A small network was shown many inputs. Here are its activations along a few directions, one row for each input.
In each table, some parts of the input vary, and every possible input appears once, in random order.
Descriptions start from the smaller parts, as in this example, which fits no table here: one of 8 places around a ring, together with either a single point or (one of 2 separate values, together with one of 4 places along a line) or one of 11 places along a line.
Shared parts are said once, and a part with two or three values counts as separate values.

Other details of the inputs shift rows strongly along two fixed directions, in all tables alike. That doesn't count.

A family of inputs:
r1: [-47   6  26   4  -5  -4  11  23 -16 -23  -4  33   1  24  22]
r2: [-27  12  33   3   0   5   5  31 -23 -19 -12  35 -20  29   7]
r3: [-6 17 10  6 -5 -3  3 11 -2 -7 -3 -1 -6 -2  3]
r4: [-13   5  13  -1  -8   5  -5  12 -11 -19   0  14 -21  10  12]
r5: [  8 -18 -24  -7   5  -4 -23  -8  11   3   4 -18 -10  -3  15]
r6: [ -1  11   3   2   4  -5  -1  10   1   0  -1 -13  13 -10   5]
r7: [-33  11  22  35   1   7  29  13   2  -6  -7   6  12   3   7]
r8: [  9 -11  -2 -38  -7  19 -21  -7 -26 -27  -5  25 -33  17   8]
r9: [ 46 -12 -22  -5  -3 -11   1 -32  11  26   7 -35  15 -27 -24]
r10: [-34  18  28  32   5   9  17  28   1  -3  -1  19   2  12  -4]
r11: [-36  27   1  70  13   2  28  19  41  30   2 -12  25  -9  -1]
r12: [ 34 -18 -21 -12   3 -16  -3 -25  19  31  20 -21  22 -18 -34]
r13: [ 45   0 -24 -26  -4   3 -12 -26   1   9  -4 -15  -3 -17 -17]
r14: [  4  -9 -25 -18  -4  15 -19 -11  -5 -11  -5   8 -33  10  24]
r15: [-32  28  15  31   5  21  24  18   3 -12 -13  17  10   5   4]
r16: [ -3   8  17 -13  -5  -3  -6  15 -19 -14  -9  15 -21  14   5]
r17: [ -5 -19 -22  -1  -4 -12 -10 -12  15  12   9  -6   2  -2   9]
r18: [ 27 -36  -7 -36 -10   3 -20 -25 -20 -11   6   0 -28   4   0]
r19: [-28  -2  35  -6  -4   6   9  21 -38 -28 -21  40 -24  36  16]
r20: [ 19  10 -13 -19  -8  10  -7 -11  -4 -11  -8  -2 -10  -8   2]
r21: [ 11 -18   9 -45   0  -2 -28   7 -33 -21  -4  19 -29  19  13]
r22: [-32  13   0  66  12   3  36   5  37  28  -5 -15  30  -9   2]
r23: [  4 -16   6 -58 -13 -14 -24  -2 -37 -29  -4  28 -26  27  20]
r24: [-15   3   3  28   9  -8  22   1  25  24  16  -5  37  -9 -23]
r25: [ 36 -22 -22 -11  11  -2 -18 -19  18  20  22 -34  14 -26 -21]
r26: [ -8  14  -1  23   3 -15  20   0  23  18   9 -15  38 -15 -12]
r27: [ 42 -12 -24  -2  -6 -11   1 -33  15  17   9 -39  13 -32 -14]
r28: [ 35 -15 -12 -44  -4 -10 -28  -9 -16  -2   2 -11 -12  -5   3]
r29: [-20  30  16  35  12  17  28  17   7   8 -16  15  20   6 -18]
r30: [ 19  -5 -17   7   8  -3  -7 -10  21  15  15 -33  20 -26 -10]
Description of these inputs: one of 5 separate values, together with either a single point or one of 5 places around a ring.
Q: Changing only the choice among 5 separate values turns r20 into r27. The same change can be made to r15. Which row results?
A: r7
Q: Which other rows does r25 become when the place on the ring of 5 takes its other values? List them by row number.
A: r6, r21, r28, r30
Q: Which other rows does r9 become when the choice among 5 separate values takes its other values? List them by row number.
A: r13, r16, r23, r28

A family of inputs:
r31: [ 86 -57 -49 -96 -15 -17 -65 -53 -14   1  27 -28 -29 -20 -13]
r32: [ 11  13   3  13   0  18  21 -12  -1   6 -10   4   7  -7 -22]
r33: [ 33 -46 -29 -52 -13 -11 -38 -28  -5   1  20  -3 -25   2   1]
r34: [-38  12 -20  69  11   4  18   8  50  25   7 -29  18 -17  24]
r35: [-27   0  34 -13  -1  -6  -1  28 -31 -27  -7  29  -9  27  16]
r36: [ 42   2  -1 -57  -6  -2 -28  -6 -27 -16  -1   3 -16  -1  -9]
r37: [-20  10  34 -11  -6  26   4  21 -42 -39 -24  45 -37  30  13]
r38: [ 29 -28 -18  -3   4 -17  -8 -24  22  31  25 -28  13 -17 -24]
r39: [ 48  13 -31  34  16  15  17 -28  47  49  11 -45  39 -42 -60]
r40: [-24   7 -35  66  15   4   9  -1  60  37   9 -37  23 -24  15]
r41: [ -4  17  37 -31  -4  -2  -6  26 -45 -35 -18  30 -21  22   8]
r42: [ -3  17  34 -35  -9  -3   1  19 -46 -36 -23  33 -18  22  11]
r43: [-53  15  45   7   0  -4  21  36 -28 -25 -18  38   3  32  19]
r44: [-43  17  15  61  10  -7  46  14  27  27   2   3  47   2 -14]
r45: [-37   7 -20  46  -1   3  11  -1  33   3   0 -16   4  -8  35]
Q: What do these inputs look like to the network?
A: one of 3 separate values, together with either a single point or one of 4 places along a line
Q: Changing only the choice among 3 separate values turns r39 into r37. The same change can be made to r33. Which row results?
A: r38
Q: List by row number the other rows that have the choice among 3 separate values in common with r45.
A: r32, r42, r43, r44
Q: Which other rows does r40 become when the choice among 3 separate values takes its other values? List them by row number.
A: r34, r45

A family of inputs:
r46: [-11  -5   3  -9  -4  -1  -5   4  -7 -11  -1  13 -12  12  13]
r47: [ 37 -15 -13 -13   0 -14  -5 -22  10  21  18 -29  20 -23 -25]
r48: [  0   0  14 -16  -2  -1  -3   8 -18 -12  -4  13  -8  10   0]
r49: [ 38 -16 -24  -9  -2 -11  -8 -27  18  24  16 -29  13 -23 -24]
r50: [ -4  16   9   4   0   8   8   7  -8  -5 -11   9  -2   4  -2]
r51: [ 32 -13 -24 -13  -5   2 -13 -24   9   9   9 -19  -6 -13  -9]
r52: [-15  -2   1   1  -2   4  -7   6  -3 -10  -4   7 -16   8  20]
r53: [-15   8  11  18   6   2  14  10   4   5  -4   5  10   2  -4]
r54: [ 26 -17 -26  -4  -2 -15  -8 -25  23  22  18 -29  17 -21 -14]
r55: [ 34 -15 -27  -9  -3  -1 -13 -27  15  16  13 -24   0 -18 -13]
r56: [  2   0   5 -13  -1   6  -3   4 -15 -14  -8  14 -14  11   6]
r57: [ -8  -4   1  -7  -2   7  -6   3  -8 -12  -3  13 -16  10  12]
r58: [-19  19  12  36  12   5  25  12  14  13  -5   0  24  -4 -12]
r59: [-30  33   5  71  15   9  39  14  35  21  -7 -18  35 -17  -8]
r60: [ -5  -3  18 -15  -1  -9   2   6 -18 -10   1  12   0  10   0]
r61: [  7   1  10 -19  -3   0  -7   5 -18 -12  -5  12 -10   9  -5]
r62: [ -7  -1   2  -6  -2  10  -3   2  -9 -14  -7  11 -14  10  12]
r63: [  5  -1  12 -20  -1   1  -7   6 -19 -14  -5  13 -10   9  -1]
r64: [ -5  -2   9 -10  -2   1  -2   4 -14  -9  -4  14 -11  12   4]
r65: [-14   3  11  10   2  -2  10   9  -1   2  -3   8   8   5  -2]
r66: [  8  -4  10 -16  -3  -7  -4   1 -13  -6   2   6  -1   5  -7]
r67: [-16  43  19  52  14   5  40  20  20  22  -7  -6  46 -16 -29]
r68: [-27  20   2  47  10   7  22  12  23  11  -4  -8  19  -7   3]
r69: [ -8  -1  -1  -1  -5   6  -8   4  -5 -12  -5   7 -20   7  20]
r70: [  2 -12   3 -11  -3  -9  -3  -4  -6  -1   5   3   2   2   0]
r71: [ 34 -13 -10 -18  -2  -9  -9 -16   3  13  12 -19  10 -15 -21]
r72: [ 44  -5 -16 -21  -2  -4 -11 -20   4  14  10 -22   7 -21 -26]
r73: [  2   7  14 -16   0   4  -3   8 -18 -15  -8  13  -8  10  -1]
r74: [-13  -9   3 -10  -3  -6  -5   4  -7  -9   2  11  -4  10  13]
r75: [ 10  -1  -8 -11  -7   7  -6  -9  -7  -7  -5   1 -17   0   5]
r76: [ 41 -14 -24 -14  -2  -4 -12 -28  13  19  12 -25   5 -20 -22]
r77: [ -9 -10  -7  -6  -2 -12 -10   0   4  -1   5  -3  -3   4  17]
r78: [ -1   2   7 -11  -4   6  -1   4 -15 -12  -7  14 -13  11   5]
r79: [-12  -6  -2  -3  -2   0  -9   6  -2  -8   0   6 -15   9  20]
r80: [-20  -9  -1  -7  -3  -8 -10   7  -6 -10   2   8  -9  13  25]
r81: [  3   6   5 -14  -3   8  -3   2 -16 -14 -11  12 -14   8   6]
r82: [ 24  -8 -25  -3  -7   3 -11 -19  11   6   4 -23  -9 -18   3]
r83: [ 38 -19 -26  -9  -1 -16  -5 -31  20  27  21 -34  19 -26 -25]
r84: [-28  10   2  34   9   3  13  13  17   9   1  -3  13  -1   8]
r85: [  0  20  15   0   4   6   8  11  -9  -7 -11   9   4   1  -8]
r86: [-12  17  18  23   8  -2  20  15   4   8  -2   3  21   0 -17]
r87: [-16  -3   0   1   1   5  -8   6  -4 -10  -4   8 -15   9  21]
r88: [ -9  -4   2  -7  -3   1  -5   3  -7 -10  -2  12 -14  11  11]
r89: [-13  -5   4  -7  -2   4  -5   5  -8 -11  -3  14 -14  10  12]
r90: [-17  -7  -3  -6  -2  -2 -11   7  -5 -10   0   8 -13  11  23]
r91: [-13  -7   4  -9  -3   0  -5   6  -9 -11   0  14 -11  11  14]
r92: [-26  35   8  68  16  12  42  13  32  23  -9 -13  41 -15 -18]
r93: [-15  -6  -2  -6  -4  -5 -11   6  -3  -9   0   6 -15  11  22]
Q: Changing only one part turns r79 into r84. The same change can be made to r88. Which row results?
A: r89
Q: What do these inputs look like to the network?
A: one of 2 separate values, together with one of 4 places along a line, together with one of 6 places along a line
Q: Which other rows does r57 become when the choice among 2 separate values takes its other values? List them by row number.
A: r55
Q: Start at r69 and move only the place on the line of 4, one step at a time. The first step leads to r51. Which rows follow, in order?
A: r78, r72
Q: Which other rows does r67 become when the place on the line of 4 takes its other values? List them by row number.
A: r50, r75, r82
